Each row below holds a small network's activations on one input, seen along a few directions.
Each table varies a few parts of the input and shows all the possible inputs, shuffled.
A made-up example of a description, with smaller parts first: ring(8) and (point or line(9) or (values(3) and line(4))).
Shared parts are said once, and a part with two or three values counts as separate values.
(in the rows, 128 means zero)

Other details of the inputs shift rows strongly along two fixed directions, in all tables alike. That doesn't count.
To show where, the next rows are all for the same input, with only those details redrawn:
[114 132 135 132 135 117 146 133 120 114 102 109]
[149 138 134  83 101 168  99 124 158 157  86 141]
[114 132 134 132 135 117 146 133 120 114 103 109]
[114 132 134 132 135 117 146 133 120 114 102 109]
[103 107  75 128 114 136  97 140 135 126 150 129]

Rows:
r1: [ 79  87  32 161 135 124 102 144 111 121 212 148]
r2: [137 136 161 139 135 108 143 114 120 112 139 116]
r3: [121 146 139 140 133 116 159 130 106 130 123 129]
r4: [130 133 140 142 123 111 153 127 118 118 117 115]
r5: [163 134 153  83 111 158  91 123 160 153 103 147]
r6: [135 124 151 135 145 113 145 126 122 103 122 124]
r7: [120 128 132 135 135 121 153 127 120 107 105 117]
r8: [116 115  95 142 141 132  92 132 127 146 178 146]
r9: [150 142 137  85  92 167 103 127 162 160  91 140]
r10: [130 132 164 138 141 107 140 119 125 119 135 112]
r11: [142 130 148 134 137 113 149 129 120 102 129 120]
r12: [124 123  95 146 125 133  99 130 125 142 187 149]
r13: [135 125 157 138 151 113 143 111 122 109 133 122]
r14: [132 136 152 149 161 118 148 119 112 127 133 135]
r15: [128 121 137 140 138 116 153 124 119 115 111 120]
r16: [127 143 158 149 152 112 145 128 115 137 135 125]
r17: [112 115  75 131  99 136 103 138 135 123 159 133]
r18: [114 132 134 132 135 117 146 133 120 114 102 109]
r19: [127 140 133 138 142 121 164 128 106 126 123 129]
r20: [135 127 134 139 131 117 158 126 118 115 117 116]
r21: [122 128 144 140 129 110 151 133 123 125 113 111]
r22: [121 125 140 138 138 111 146 129 119 122 108 112]
r23: [126 111  93 131 108 128  94 137 136 118 177 139]
r24: [164 138 157  85 101 158  94 126 164 156 108 146]
r25: [177 137 153  89 110 163 101 104 157 151 123 148]
r26: [118 103  99 131 130 127  86 123 137 129 179 133]
r27: [140 142 148 148 154 118 153 122 110 127 139 130]
r28: [114 142 142 138 140 115 157 135 111 136 119 124]
r29: [163 141 128  85  94 173 111 120 156 150  95 145]
r30: [103 114  79 132 129 135 104 139 123 146 162 145]
What is each input in this table made of? -> ring(5) and (values(2) or line(4))
Changing only the ring(5) part turns r15 into r4. The same change can be made to r6. Which row results? -> r23
Which other rows agree with r30 in the ring(5) part? List them by row number. -> r5, r8, r18, r22, r26
Which other rows does r20 become when the line(4) part takes its other values? List them by row number. -> r11, r25, r29
